A small network was shown many inputs. Here are its activations along a few directions, one row for each input.
In each table, some parts of the input vary, and every possible input appears once, in random order.
Descriptions start from the smaller parts, as in this example, which fits no table here: one of 8 places around a ring, together with either a single point or (one of 2 separate values, together with one of 4 places along a line) or one of 11 places along a line.
Shared parts are said once, and a part with two or three values counts as separate values.
In the rows, zero is written as 128.

Other details of the inputs shift rows strongly along two fixed directions, in all tables alike. That doesn't count.

Table:
r1: [113 154 132 143 146 128 120 142  83 109 123 138 139  79]
r2: [131 169 128 115 162 127 121 225 101 125  44 112 105  77]
r3: [119  91 137 114 137 134 111 154 151 136  92 106 124 142]
r4: [145 176 159 129 138 115 141 134  88 114 159 143 137  94]
r5: [140 149 143 133  96 117 153  48 114 116 203 133 164 143]
r6: [142 153 124 117 148 118 115 210 107 135  53 128 102  95]
r7: [126 171 138 135 139 121 129 112  99 130 141 136 118 105]
r8: [115 150 146 150 134 119 117  73  94 108 188 150 141 115]
r9: [121  88 129 105 135 153 127 156 155 142  84 122 128 137]
r10: [117 169 137 129 140 116 132 117  98 129 145 142 121 109]
r11: [127  53  99 137 103 143 136  95 191 158 143 126 129 194]
r12: [129  83 121 108 125 136 104 125 165 116 117 101 122 177]
r13: [150 150 149  94 134 123 133 193 107 122  88 113 126  94]
r14: [123 103 109  99 120 131 131 127 157 140 108 105 114 165]
r15: [115  66 112 145 114 137 133  95 187 134 145 103 130 189]
r16: [121  64 124 125 107 138 118  84 192 136 143  98 130 206]
r17: [119 156 121 111 154 125 126 212 109 124  61 117 110  96]
r18: [132 138 151 132 154 116  96 214 114 127  61 132 118 101]
r19: [110 172 134 131 113 115 136  63  90 124 169 142 150 120]
r20: [143 105  99 129 113 125 131 123 159 143 114 119 110 166]
r21: [140 110 104 117 125 123 127 161 151 141  87 120 102 149]
r22: [115 176 137 130 117 114 134  72  91 126 157 139 146 110]
r23: [111 154 135 161 125 118 126  74  94 100 178 142 156 115]
r24: [143 169 155 142 114 113 137  79 117 125 197 145 144 102]
r25: [160  78 107 120  91 125 152 113 179 136 150 114 120 190]
r26: [109 150 159 161 134 118 123  73 101 125 183 149 145 114]
r27: [110 135 148 133 136 129 117 119  99 134 122 132 144  96]
r28: [127 169 122 140 133 124 135 131 107 124 116 124 128 105]
r29: [125 143 136  92 164 140 104 215  95 125  55 128 125  71]
r30: [126 123 114 143 116 129 127  91 118 128 160 156 145 132]
r31: [114 176 125 148 120 116 144  86  99 120 157 138 142 112]
r32: [133  95 106 102 118 138 128 124 168 143 102  95 109 171]
r33: [125  73 115 106 127 137 110 129 163 123 113 102 121 169]
r34: [120 182 140 127 125 116 130  95  85 125 138 137 141  97]
r35: [124 156 140 152 131 108 111 112  82 109 148 159 145 100]
r36: [117 158 132 135 145 139 131 144  90 106 118 153 145  82]
r37: [133 100 100 113 124 121 128 161 157 143  92 120 103 162]
r38: [131  92 126 114 146 136 102 159 160 117 112 109 102 161]
r39: [133 112 117 122 136 137 122 160 124 123  98 153 126 119]
r40: [138  87 114 127 125 125 104 146 160 118 111 120 115 171]
r41: [119  93 125 143 126 134 121 128 171 126 123 104 128 172]
r42: [155  96 127 102 125 134 144 160 165 133 127 104 104 158]
r43: [155 145 130 144  90 116 147  88 121 128 174 143 139 126]
r44: [127 102 118 125 139 134 110 163 154 108 102 104 118 153]
r45: [161  77 108 122  97 125 150 114 180 133 151 116 125 195]
r46: [158  89 119 104 115 142 140 152 179 140 127 100  98 158]
r47: [120 141 137 129 144 141 128 115 103 116 147 159 133 103]
r48: [116 159 115 159 102 120 152  39 118 122 190 135 147 141]
r49: [116 150 145 162 128 115 121 108  85 133 143 160 148  89]
r50: [128 139 151 130 162 115 100 227 100 131  51 136 118  79]
r51: [137 156 133 108 165 129 115 206 112 135  65 118  93  91]
r52: [118  56 107 117 106 153 135  83 191 155 143 108 135 191]
r53: [126 173 134 129 123 120 129  92  96 128 137 131 139 107]
r54: [115 149 138 129 123 137 131  75  93 113 160 158 159 105]
r55: [124 151 167 121 177 125  94 226 106 124  63 124 107  84]
r56: [113 125 137 143 131 138 133  89 128 144 167 144 139 128]
r57: [155 158 143 138 110 106 130 127 121 128 148 146 140 100]
r58: [122 181 141 137 137 117 132 101  90 127 153 145 125  98]
r59: [140 152 145 135  89 115 141  43 131 125 203 134 162 127]
r60: [128  96 107 110 130 135 132 130 171 143 122 108  95 170]
r61: [146 162 136 133 115 126 147 141 112 118 136 123 135  95]
r62: [119  80  85 125 103 135 150  89 189 138 146 101 116 203]
r63: [132 132 130 118 161 124  99 225  90 122  55 139 112  73]
r64: [121  56 101 115 109 146 123  78 172 132 149 105 127 184]
r65: [117  76 110 133 123 155 144 123 177 138 119 123 131 163]
r66: [117 150 143 133 155 129 111 140  83 117 133 144 125  80]
r67: [138 153 133 153  99 118 164  58 119 110 207 134 162 143]
r68: [137 110 104 115 125 121 126 162 150 141  88 121 103 151]
r69: [118 150 135 134 142 135 123 107  96 123 162 153 137 100]
r70: [151 110 120 110 122 133 150 180 155 123 105  99 117 142]
r71: [118  77 106 128 128 152 136 145 177 147 108 109 126 159]
r72: [106 145 140 157 137 128 129 119  99 127 135 136 146  92]
r73: [144 179 149 136 126 115 135 151 110 117 134 131 143  75]
r74: [114 153 124 144 133 135 132 109  97 115 152 146 152  99]
r75: [113 179 140 134 138 116 132 106  86 125 156 148 127 103]
r76: [121  73 123 122 133 154 136 123 175 146 127 130 116 163]
r77: [120  76 126 122 146 144 118 157 160 148 105 111 104 142]
r78: [153 152 146  95 128 130 127 192 112 127  84 112 121  84]
r79: [130  86 120 126 131 142 128 165 156 144  86 141 122 141]
r80: [119 153 117 152 101 108 141  57 108 130 181 156 143 144]
Description of these inputs: one of 4 separate values, together with either one of 4 places along a line or one of 6 places along a line or (one of 2 separate values, together with one of 5 places along a line).
Changing only the choice among 4 separate values turns r5 into r45. The same change can be made to r54. Which row results?
Answer: r39
Changing only the choice among 4 separate values turns r63 into r66. The same change can be made to r49. Which row results?
Answer: r77
Changing only the choice among 4 separate values turns r75 into r17. The same change can be made to r56. Which row results?
Answer: r71
Which other rows does r48 become when the choice among 4 separate values takes its other values? List them by row number.
Answer: r21, r34, r58
Start at r73 and move only the place on the line of 4, one step at a time. The first step leads to r61. Which rows follow, in order?
Answer: r70, r67
Which other rows does r38 become when the choice among 2 separate values takes its other values? List them by row number.
Answer: r55
Which other rows does r21 become when the place on the line of 6 takes its other values? List them by row number.
Answer: r6, r20, r37, r68, r80

Table:
r81: [130  68 119 122 130 149 122 133 170 140 129 129 124 147]
r82: [110 108 132 118 142 140 107 121 138 121 115 113 126 147]
r83: [133 106  95 116 118 132 151 135 165 143 108 114 110 157]
r84: [113 138 136 131 120 133 128  45 116 127 193 134 143 132]
r85: [154 131 129 103 113 117 133 136 143 119 124  99 122 143]
r86: [131 154 139 131 114 121 150  57 121 118 190 126 144 132]
r87: [ 90 124 104 166 115 124 127  41 115 127 171 143 153 154]
r88: [139  95 120 115 140 120 108 158 172 127 113  96  85 177]
r89: [158  83 121 121 107 129 139 147 171 133 131 116 129 161]
r90: [134 197 173 169 152  96 108 153  55 109 147 174 137  61]
r91: [103  80 117 119 134 140 105 119 162 124 119  96 124 169]
r92: [166 134 145 108 140 120 121 241 115 121  61 122 121  87]
r93: [136  85 130 110 135 146 128 177 159 139 104 126 121 138]
r94: [110 152 115 145 109 126 152  53 113 138 178 151 145 138]
r95: [141 113  97 114 116 134 140 160 168 146  89 107 107 154]
r96: [134  97  93 131 131 118 117 156 171 140  98 114  84 181]
r97: [124 236 178 123 162 116 122 171  26 103 114 146 137  16]
r98: [144  84 125 115 130 148 132 177 159 133 105 119 115 135]
r99: [122  54 123 131 125 147 121 123 179 141 124 122 124 165]
r100: [108 174 139 128 168 124 112 197  66 135  55 143 119  59]
r101: [132 204 133 140 116 101 142 121  76 122 132 152 142  81]
r102: [149 156 144  90 154 129 117 227 121 125  59  99 107  90]
r103: [128 167 124 112 153 132 131 209  92 130  57 131 106  73]
r104: [111  55 118 131 137 145 105 158 172 126  98 119 128 156]
r105: [139 178 147 124 114 109 138  95 102 113 165 126 143 111]
r106: [100 129 108 159 115 130 131  37 115 128 168 151 149 157]
r107: [151  82 124 115 130 139 139 172 168 136 108 117 120 142]
r108: [110 142 153 157 138 131 112 100  92 111 148 167 160  98]
r109: [114  89 129 111 134 142 115 124 158 137 116  99 114 158]
r110: [110 129 103 145 112 131 142  42 121 142 180 148 140 143]
r111: [139 147 107 145  79 109 155  51 128 127 177 136 142 157]
r112: [115 197 165 121 144 120 127 121  65 118 148 144 144  71]
r113: [144 135 139 157  96 126 146  69 129 126 198 145 159 136]
Changing only one part turns r85 into r111. The same change can be made to r112. Which row results?
Answer: r94
What do these inputs look like to the network?
Answer: one of 3 separate values, together with either a single point or one of 10 places along a line
Start at r104 and move only the place on the line of 10, one step at a time. The first step leads to r108. Which rows follow, in order?
Answer: r99, r81, r93, r98, r107, r113, r89, r92

Table:
r114: [107 112 115 133 130 139 127  89 138 132 146 126 125 152]
r115: [131 146 127 122 139 123 123 172 103 126  88 139 127  99]
r116: [124  80 130 130 134 140 118 137 160 130 124 122 125 154]
r117: [133 183 147 138 131 109 130 133  84 113 137 141 134  87]
r118: [134 180 148 124 136 114 128 151  87 123 123 137 130  83]
r119: [125 148 152 131 119 129 130  83 105 112 173 132 156 110]
r120: [136 157 138 122 126 118 134 124 112 129 136 132 129 111]
r121: [106 151 134 145 131 124 123  95 103 126 139 136 142 115]
r122: [133 163 140 135 112 119 140  79 108 126 170 140 141 120]
r123: [139 109 116 126 110 126 140 100 156 132 152 113 122 166]
r124: [122  81 116 131 128 137 115 116 161 134 131 121 119 164]
r125: [123 101 104 126 116 141 145  94 155 139 147 124 125 160]
r126: [144 152 133 110 154 120 117 227 118 121  60 115 106  95]
r127: [129  97 105 122 116 137 138 133 162 141 109 112 122 156]
r128: [130 131 142 150 118 127 136  99 119 124 168 151 151 119]
r129: [141  77 110 118 124 139 127 157 169 139 105 117 113 155]
r130: [119 106 120 112 151 134 105 185 134 130  68 118 109 131]
What do these inputs look like to the network?
Answer: either a single point or one of 6 places along a line or (one of 2 separate values, together with one of 5 places along a line)
Start at r128 and move only the place on the line of 5, one step at a time. The first step leads to r129. Which rows follow, in order?
Answer: r115, r127, r125
